These are the activations of a small neural network, seen along a few directions. Each row is one input.
Each table varies a few parts of the input and shows all the possible inputs, shuffled.
A made-up example of a description, with smaller parts first: values(2) and (point or ring(9) or (line(4) and ring(8))).
Shared parts are said once, and a part with two or three values counts as separate values.
In the rows, zero is written as 128.

Other details of the inputs vary at random and push rows far along two fixed directions, the same in every table; ignore that.
To show where, the next rows are all for the same input, with only those details redrawn:
[150 164  99 129  87 104 119 129 120 156 104]
[146  86 119 145 142 170 170 107  26 147  99]
[138  94 123 140 144 166 168 112  37 140 111]
[158 147  97 134  91 119 129 120  98 163  82]
[128  78 134 142 166 179 179 112  22 130 134]
[118 150 129 130 131 124 131 133 108 130 167]
[131  81 132 142 158 175 175 110  23 133 124]
[171 146  85 134  77 119 129 118  99 174  59]

A family of inputs:
R1: [ 71 119 168 117 186 142 138 134 140  84 213]
R2: [140  71 118 139 143 162 149 100  73 122  70]
R3: [123 114 127 128 129 162 166 134  82 145 156]
R4: [114  99 156 127 153 139 142 126 123 118 155]
R5: [106 204 123 120 107  82  93 148 176 118 204]
R6: [125 133 136 120 123 111 116 133 160 114 131]
R7: [112 107 147 141 170 148 133 120 114  94 161]
R8: [155 139 103 125  83 136 147 135  98 164 103]
R9: [110  94 154 131 161 134 139 132 118  96 154]
R10: [147 158 105 126  96 109  94 125 163 131  90]
R11: [142 147 118 123 113 109 113 129 166 142 114]
R12: [116 191 124 118 106  95 111 143 160 132 181]
R13: [ 92 109 160 134 183 159 162 130  60 101 212]
R14: [ 80 116 165 119 187 137 129 139 135  71 205]
R15: [128 104 140 134 157 151 146 115 105 113 125]
R16: [161 117 104 135  89 109 114 118 141 141  55]
R17: [ 94 119 168 121 172 131 131 139 145  99 214]
R18: [158 141  95 123  86 120 115 114 144 161  45]
R19: [109 160 131 119 122  90  88 142 201  98 162]
R20: [171 128  99 136  94 113 112 117 136 146  60]
R21: [ 80 119 167 121 182 127 126 144 149  72 211]
R22: [126  59 150 142 160 169 166 114  79 134 114]
R23: [151 142  99 139  88 128 137 118 104 182  81]
R24: [105 165 136 111 129 100 101 141 187 102 163]
R25: [141  66 128 134 141 159 160 107  88 138  78]
R26: [118 194 116 118  91  98 105 162 172 129 196]
R27: [125 152 128 117 120 116 107 129 155 122 123]
R28: [121 165 121 123 111 111 100 137 183 138 123]
R29: [134  76 132 135 158 170 151 108  65 119  90]
R30: [143 155 106 125  92 105  95 124 162 129  90]
R31: [117 156 140 124 116  87  93 144 190 107 166]
R32: [170 124 103 133  88 111 108 121 136 149  63]
R33: [157 136 114 123 100 100 107 135 150 138  91]
R34: [134  96 120 138 121 175 175 129  58 166 116]
R35: [ 96 102 161 139 180 160 147 124 118 108 173]
R36: [113 168 135 118 133 105  94 145 178 104 159]
R37: [164 123 113 125  89 109 121 121 141 150  61]
R38: [100 106 160 125 182 158 143 125 104  95 172]
R39: [120 141 131 117 126 108 114 135 170 112 133]
R40: [118 157 142 119 118  85  95 149 189 107 163]
R41: [122  86 148 137 156 154 148 125 104 133 137]
R42: [143 125 103 128  99 125 121 118 146 157  54]
R43: [121 175 118 123 107 109 121 134 145 151 157]
R44: [152 128 101 121  95 115 119 118 155 152  57]
R45: [ 94 114 168 129 191 136 131 143 130  80 214]
R46: [109 171 136 119 131 104 104 139 194 116 169]
R47: [145  80 128 142 143 162 155 112  85 150  82]
R48: [138 135 118 128  95 105 114 132 171 151  85]
R49: [120 178 138 111 113  81  89 153 206 114 179]
R50: [174 137  98 129  89 110 119 121 144 157  50]
R51: [145  91 117 136 126 173 174 129  40 146 114]
R52: [142 158 109 118  99 115 106 125 165 147  89]
R53: [ 90 125 165 129 187 135 127 137 139  76 206]
R54: [108  93 143 133 155 150 146 124 123 122 129]
R55: [132 152 113 124 100 114 107 128 164 151  87]
- What is each input in this table made of? => line(5) and (values(2) or ring(9))
- The inputs of R27 and R29 match in every part but the line(5) part. If R37 is changed in the same way as R27 into R29, which row does it become? => R40
- The inputs of R47 and R50 match in every part but the line(5) part. If R28 is changed in the same way as R47 into R50, which row does it become? => R38
- Which other rows does R43 become when the values(2) part takes its other values? List them by row number. => R3
- List by row number the other rows that have the line(5) part in common with R19. => R2, R5, R7, R10, R16, R20, R26, R30, R31, R32

A family of inputs:
R56: [130  58 142 145 174 174 166 101  49 121 103]
R57: [103 106 154 128 165 146 146 136 120 100 182]
R58: [115  65 149 135 171 188 187 116  22 121 150]
R59: [124 143 134 121 132 110 116 139 155 113 155]
R60: [164 100 103 137 100 134 139 107 108 167  32]
R61: [102  96 164 127 176 154 149 137 112  97 194]
R62: [149 154 114 126 102 101 105 126 158 141  95]
R63: [132 147 116 123 103 114 113 134 162 136 107]
R64: [174 113  95 133  89 130 131 115 107 152  38]
R65: [106 147 137 120 134 118 121 141 170 116 163]
R66: [162 145  84 124  69 122 132 121 111 181  40]
R67: [107 102 156 132 168 135 140 126 110  99 172]
R68: [114 145 145 121 134 111 117 137 166 127 155]
R69: [136 139 119 127 104 106 111 132 158 136 116]
R70: [112 139 136 123 132 109 113 138 151 105 160]
R71: [165 112  96 137  98 132 127 104 113 162  31]
R72: [114 140 138 122 144 128 119 133 154 115 156]
R73: [170 106  97 134  94 132 132 114  98 150  38]
R74: [148 160 111 123  96 102 103 125 169 149  89]
R75: [107 138 143 122 133 113 113 141 161 108 175]
R76: [148 156 115 122  98  97 104 139 166 136 112]
R77: [127  72 136 149 169 199 188 104  11 142 136]
R78: [120  73 138 137 175 188 182 104  14 120 135]
R79: [106 144 138 123 140 125 115 132 152 109 156]
R80: [118 137 147 123 134 115 120 139 155 120 163]
R81: [131 160 115 124 107  98  96 132 168 126 117]
R82: [163 132  87 128  89 138 140 110  86 173  44]
R83: [117 133 131 125 140 132 128 125 145 116 139]
R84: [113 133 145 127 137 113 120 137 155 115 168]
R85: [106 137 143 127 152 129 121 134 138  97 171]
R86: [106 154 135 120 131 116 128 144 124 113 187]
R87: [121  60 141 148 171 201 198 109   7 146 138]
R88: [128  68 140 140 167 176 161 106  53 112 107]
R89: [119 159 129 131 121 117 129 144 119 132 185]
R90: [124 141 141 123 129 115 117 143 158 122 160]
R91: [109  86 159 136 186 166 151 123  84 100 169]
R92: [103 156 137 118 123 109 106 144 177 115 160]
R93: [109 143 143 120 131 118 116 146 163 105 180]
R94: [110 142 140 118 137 120 120 141 164 119 160]
R95: [125 151 118 124 104 104 106 135 170 136 114]
R96: [125 146 125 124 129 117 118 132 154 115 138]
R97: [169 115  93 134  94 141 131 106 110 158  30]
R98: [101 135 145 127 142 117 118 135 158 114 168]
R99: [134 159 110 123  99 104  98 129 171 137 101]
R100: [176 132  85 140  85 138 142 113  71 181  55]
R101: [116 145 134 132 127 131 138 144 112 136 191]
R102: [117 133 134 130 140 119 115 128 140 112 144]
R103: [138 144 116 127 105 100 107 131 155 130 112]
R104: [103  95 161 131 175 157 150 132 107 111 169]
R105: [144 151 111 123 109 109 108 131 158 135 105]
R106: [174 110  94 132  80 128 130 117 114 163  32]
R107: [122 144 136 124 135 123 115 133 154 124 145]
R108: [122 148 130 121 127 108 118 139 160 110 153]
R109: [140 157 112 125 100  99 102 125 171 144  96]
R110: [124 134 143 125 136 113 121 132 142 116 152]
- The inputs of R101 and R100 match in every part but one. If R61 is changed in the same way as R101 into R100, which row does it become? => R105
- The inputs of R68 and R110 match in every part but one. If R104 is changed in the same way as R68 into R110, which row does it become? => R76
- What is each input in this table made of? => ring(5) and (values(2) or ring(9))
- Start at R106 and move only the ring(5) part, one step at a time. The first step leads to R92. Which rows follow, in order? => R79, R88, R73
- Which other rows does R72 become when the ring(9) part takes its other values? List them by row number. => R71, R74, R79, R83, R97, R99, R107, R109
- Which other rows does R99 become when the ring(5) part takes its other values? List them by row number. => R70, R75, R81, R95
- Which other rows does R101 become when the values(2) part takes its other values? List them by row number. => R58

A family of inputs:
R111: [146 158 104 126  92 106 112 126 136 152  99]
R112: [113 192 121 116 106  94  95 146 179 128 167]
R113: [148 152  99 124  95 123 123 123 128 155  84]
R114: [119  88 143 138 157 163 163 124  61 115 159]
R115: [108  98 156 134 171 160 154 127  72 107 184]
R116: [ 91 207 145 115 130  79  88 164 207 100 246]
R117: [147 120 111 125 116 133 127 114 129 138  69]
R118: [153 131 109 125  98 108 115 129 150 136  80]
R119: [161 119 107 133 106 137 140 117  89 153  78]
R120: [139 138 118 127 113 109 108 124 151 132  96]
R121: [100 101 163 127 181 145 138 130 119  88 186]
R122: [158 109 109 130 102 121 124 121 125 139  67]
R123: [127 104 132 134 150 154 152 114  74 130 128]
R124: [ 97 107 157 133 177 142 135 125 123  94 176]
R125: [105  91 155 133 178 153 148 117 102  98 154]
R126: [143 149 119 124 104  98  97 134 171 129 109]
R127: [127  98 136 135 143 152 154 127  74 121 144]
R128: [144 149 119 126 107 100 102 131 172 129 105]
R129: [120 112 134 138 152 149 151 118  82 127 142]
R130: [ 95  91 166 131 182 148 143 130 109  84 189]
R131: [ 83 190 153 110 112  97 111 171 224 146 220]
R132: [147 135 104 128 104 122 115 118 147 142  68]
R133: [137  96 129 127 112 146 148 125 148 170  79]
R134: [154  94 115 136 121 152 157 117  64 145  87]
R135: [117 156 128 120 123 108 101 135 176 116 135]
R136: [149 143  98 130  96 130 128 121 116 156  79]
- What is each input in this table made of? => values(2) and (point or (values(3) and line(4)))
- Which other rows does R128 become when the values(2) part takes its other values? List them by row number. => R116
